Each row below holds a small network's activations on one input, seen along a few directions.
Each table varies a few parts of the input and shows all the possible inputs, shuffled.
A made-up example of a description, with smaller parts first: ring(8) and (point or (values(2) and line(4)) or ring(9)).
Shared parts are said once, and a part with two or three values counts as separate values.

Other details of the inputs shift rows strongly along two fixed directions, in all tables alike. That doesn't count.

Table:
R1: [-25.4 -22.9 -49.0  29.9  63.1  54.7 -25.7  37.9  55.5  29.1   4.6]
R2: [ 42.7  -0.4  61.5 -24.8 -45.2 -55.9  -2.5 -27.5 -13.1 -27.5  10.9]
R3: [ -6.8  36.6 -15.4  18.8 -13.5  18.9 -23.2 -14.9 -38.9 -16.6   7.5]
R4: [-17.3  12.2   6.3   9.0  -6.8  20.2 -33.0 -13.3 -41.2   4.2  -4.4]
R5: [ 31.7 -25.4   7.0 -26.5  34.5 -32.3  70.2   2.2  49.7 -10.1  11.1]
R6: [-35.2 -13.0 -42.7  23.8  20.6  49.7 -44.1   9.1   4.9  -5.2  -6.0]
R7: [ 28.4   6.4  32.8 -21.1 -37.7 -36.7  32.5  -6.6 -30.2   7.4  -5.1]
R8: [ 32.8 -17.2  35.5 -20.3   2.4 -52.2  70.3   4.8  24.0  12.3   5.8]
R9: [ 30.1   3.1  11.9 -11.3 -22.4  -7.9   1.7 -12.4 -13.2  12.3 -13.2]
R10: [  7.5  -9.8   2.4  -1.7  -4.0 -29.0  24.3   5.5   8.4  -5.9  -4.8]
R11: [  3.4  39.6  32.9   5.0 -82.1 -23.0 -70.3  -8.8 -70.4 -32.9  -2.1]
R12: [-31.6 -22.5 -29.7  24.3  32.2  33.7  -3.2  33.8  51.7  -3.8 -11.4]
R13: [-16.6 -35.8 -51.4   7.7  38.1  25.8 -10.1  53.8  68.0   6.3 -20.8]
R14: [  7.5  16.6  12.2 -27.8 -30.5 -14.8   8.0  -3.4 -32.2  16.4   1.8]
R15: [ 43.4 -23.8  30.0 -20.2  15.3 -37.0  61.5  -9.1  39.4  16.4   2.5]
R16: [ 32.8 -42.5  28.0 -34.8  29.4 -20.8  35.0  32.9  91.3 -25.3  23.4]
R17: [-55.3 -25.3 -57.6  21.9  42.9  66.5 -34.3  42.2  56.6   4.1  -4.3]
R18: [ 41.7 -13.5  23.6 -40.5   7.0 -30.5  60.8   1.6  19.9   7.7   3.9]
R19: [-16.5  23.1  -2.7  15.8  -0.5  35.1 -29.9   4.1 -29.1  -4.4  -6.9]
R20: [ 12.1   4.3  25.4  -1.3 -19.4 -24.7  19.9 -36.6 -22.5 -16.8  -3.4]
R21: [  4.9  42.5 -16.0  -2.0 -35.7   3.1 -46.0 -14.3 -63.8 -15.9 -13.1]
R22: [ 28.1  13.9  29.2   2.1 -28.8 -39.5  27.6 -45.1 -37.2 -13.4   6.1]
R23: [  4.1 -36.4  -1.0  -4.0  36.5 -21.2  65.8  21.9  69.9  -1.0   5.6]
R24: [-21.6  -7.1 -49.8  30.3  59.0  62.2 -22.2  47.6  53.4  16.0  -0.7]
R25: [  7.0  17.5  13.8 -18.9 -29.2 -39.6  20.1 -27.6 -36.5  -5.1  13.2]
R26: [-44.5 -20.8 -35.5  15.8  50.3  54.5 -10.7  45.7  63.2  20.1  -4.5]
R27: [-15.6  28.8  -5.1  17.1   2.2  30.8 -29.7   0.8 -23.2  -1.4  -6.9]
R28: [ 11.8 -15.6  39.7 -13.1   8.3 -36.7  68.0  -1.6  30.9   8.0  -0.2]
R29: [ 45.1 -35.6  56.6 -41.0 -15.6 -63.1  29.3 -12.0  24.3 -16.8  27.5]
R30: [-13.5 -17.0  -7.7   4.2  37.8  23.6   1.2   7.4  29.9  16.7  -0.4]
R31: [  2.1  45.2  -4.4  15.3 -22.0  13.7 -40.1  -7.2 -59.5   3.0  -4.7]
R32: [-33.8 -15.3 -48.8  23.3  40.7  66.4 -25.8  32.9  40.3 -12.7  -6.3]
R33: [ 40.8 -29.0  21.8 -47.5   5.8 -63.5  63.7 -24.2  16.7   0.4   6.2]
R34: [ 20.4 -22.0  11.1 -47.9   8.1 -54.9  62.8  -1.1  30.8   1.3   6.7]
R35: [  2.4  25.9  -9.3   0.9 -36.7  18.4 -57.7 -15.8 -72.8  11.0 -10.0]
R36: [-33.2  51.2 -18.1  17.5 -42.8  14.6 -49.4 -24.1 -71.0  -1.9  10.2]
R37: [ -2.4  32.9  -4.2  31.7 -19.3  18.6 -43.5 -16.6 -40.6  11.8  -8.6]
R38: [-18.8   2.8 -39.6  20.6  12.0  29.0 -31.1  -5.6  -9.7   0.1   9.0]
R39: [-15.1  -0.1 -15.2  27.9  11.1  19.2  -3.7  26.7  17.7  15.9  -0.5]
R40: [ 26.1  18.4  52.6 -13.4 -24.8 -40.3  30.1 -45.1 -33.9   0.7  -2.3]
R41: [-21.8  57.5   4.1  18.0 -41.3   4.2 -45.6 -17.5 -83.6  12.9   7.8]
R42: [-10.9  37.5  19.4  -4.5 -74.3  -5.2 -84.2  -5.8 -67.3 -25.5  13.0]
R43: [-15.9  28.7  -6.7  13.3 -14.5  20.7 -26.4 -16.9 -38.6 -20.2  -0.6]
R44: [ 49.3 -13.1  47.3 -36.0   6.1 -63.0  70.1 -26.7  -3.5  15.0  18.9]
R45: [ 12.1 -31.9 -28.2  -5.6  27.9   7.2   3.6  16.0  54.0   6.8 -18.4]
R46: [  9.5   5.7  27.7  -0.2 -27.5 -23.5  10.4 -40.5 -38.4 -20.0  -6.2]
R47: [  0.3 -23.4 -28.3  -1.3  26.4   5.2   5.5   1.9  25.0   3.1   6.0]
R48: [ -8.1  30.5 -25.6  32.9 -33.4  22.2 -63.5 -19.6 -56.1  -7.9 -14.9]
R49: [ 14.0 -26.1  23.2  -7.1  20.5  -8.1  43.2  -5.4  37.3   8.7  -3.7]
R50: [-23.5 -21.7 -13.4  14.8  16.5  14.2   2.0  24.7  30.8  -7.1 -13.0]
R51: [-29.5 -32.2 -42.5  13.8  47.7  42.5  -8.8  18.1  49.0   0.8  -0.2]
R52: [-50.0   9.0 -32.3  25.2  12.2  63.5 -57.1  30.5  -6.5  11.5 -10.6]
R53: [ 24.0 -13.1  61.2 -23.1 -10.6 -58.9  76.7 -15.4   1.4   0.5   3.8]
R54: [-37.4 -24.5 -36.9   5.9  42.3  36.4   2.9  28.7  62.9   2.7   2.4]
R55: [-15.8  47.6  -0.1   9.1 -38.3   7.2 -45.4 -10.0 -73.7  14.3   0.3]
Description of these inputs: values(5) and (point or (values(2) and line(5))).
- Changing only the values(5) part turns R32 into R50. The same change can be made to R31. Which row results? => R8
- Changing only the values(5) part turns R1 into R41. The same change can be made to R38. Which row results? => R36
- List by row number the other rows that have the values(5) part in common with R48. => R2, R9, R15, R20, R22, R37, R40, R45, R46, R49
- Start at R18 and move only the line(5) part, one step at a time. The first step leads to R31. Which rows follow, in order? => R24, R27, R19

Table:
R56: [ 44.6  -4.1  -2.1 -18.0  15.8 -16.5  32.1 -28.2  10.1  -0.2   3.3]
R57: [-14.0 -15.0 -25.0   0.5   9.4  14.6 -14.0  30.4  35.4 -10.8  -3.2]
R58: [-35.0  23.9 -17.8  40.6 -16.4  46.2 -46.7   4.5 -27.0 -16.3 -17.3]
R59: [ 18.8 -43.9  11.9 -32.4  26.3 -19.2  29.8  25.5  60.4  -7.3  10.3]
R60: [  7.3 -39.2  -5.0 -17.9  33.9  -3.0  12.8  34.2  75.2  -2.1   6.3]
R61: [-27.6 -11.4 -21.5  27.4  21.7  50.7 -35.0  21.7  43.8   0.7  -5.6]
R62: [ 13.8  12.1  16.5  -1.9 -19.4  -1.3 -13.7  -1.0 -29.2  12.3  -1.1]
R63: [  0.7  29.8   2.6   7.1 -20.7  -9.7  -3.4  -7.2 -37.1  14.5  -5.3]
R64: [  0.2  10.7  11.0 -20.8 -34.2 -34.0  13.1 -26.2 -46.7  -4.7  11.2]
R65: [-34.7  25.1 -16.1  21.2   1.5  25.9 -28.4 -14.4 -44.4  -0.3   3.5]
R66: [  3.8  13.7   2.2   8.1 -17.3   9.3 -26.3   4.1 -19.7  17.5 -10.5]
R67: [-31.1  28.9  -9.8  31.4  -7.8  21.5 -32.6 -10.1 -41.4 -13.6   0.7]
R68: [  6.8  29.5  19.7 -15.9 -19.5 -24.8  17.1 -31.9 -55.0  19.8  -0.1]
R69: [ 37.6 -14.7  44.4 -46.4 -13.0 -84.0  84.4 -20.8  11.6 -17.9  22.3]
R70: [  3.3 -45.2   3.6  -3.5  54.0  14.0  31.4  25.9  84.6   1.9  15.8]
R71: [ 20.7  26.9  35.7 -10.6 -38.4 -31.3  21.4 -14.2 -46.2   8.4  -6.6]
R72: [-15.0 -27.3 -50.4  31.1  24.0  41.6 -41.9   7.8  25.5  -1.9 -24.0]
- What is each input in this table made of? => values(2) or (values(3) and line(5))
- Change only the values(3) part in R64. List by row number the other rows that result. => R65, R68
- Change only the values(3) part in R63. List by row number the other rows that result. => R67, R69

Table:
R73: [ 6.2 -7.9 24.8  1.4 31.5  0.6 26.3 11.4 25.6 20.0  9.3]
R74: [-19.6  34.8 -54.7  30.7  -1.7  77.0 -96.7  24.0 -28.6  21.5 -24.2]
R75: [-46.4  12.8 -24.7  37.6   7.1  53.0 -50.2  22.4  -4.1  12.8 -26.8]
R76: [ 27.9   1.5  47.3 -10.4 -42.1 -46.6  18.6 -27.5 -21.5 -19.4   2.1]
R77: [-18.5 -47.7 -16.4  -9.4  61.7   9.0  73.8  12.4  75.1   2.0  22.6]
R78: [ -1.4  18.3 -34.8  20.8 -15.6  18.5 -44.0  -8.4 -43.7   0.0 -15.5]
R79: [ -7.1  -2.6  -7.7  16.2  -8.8  22.9 -48.5  17.7   4.0  -3.2   8.1]
R80: [ 11.2 -14.7  42.9 -58.7  -8.6 -70.1  75.7  25.9  32.5  14.7  10.8]
R81: [ 42.9  21.3  32.8 -12.8 -44.0 -42.1  15.8 -33.9 -55.5   8.6  -8.7]
R82: [-10.5  34.4  18.3  19.6 -23.9  -8.6   6.3 -37.5 -63.5 -12.8   7.2]
R83: [ -3.2 -50.9 -32.6   5.8  56.1  27.6  11.8  41.2  97.6 -22.4   1.1]
R84: [ 19.3  25.3   7.8 -26.9 -31.9 -42.8   8.1 -51.2 -60.5   1.9   1.8]
R85: [ -0.8 -24.6  -2.7 -14.2  20.2   1.6   3.0   3.4  42.7 -23.6  12.4]
- What is each input in this table made of? => point or (values(3) and line(4))
- Change only the values(3) part in R81. List by row number the other rows that result. => R75, R76
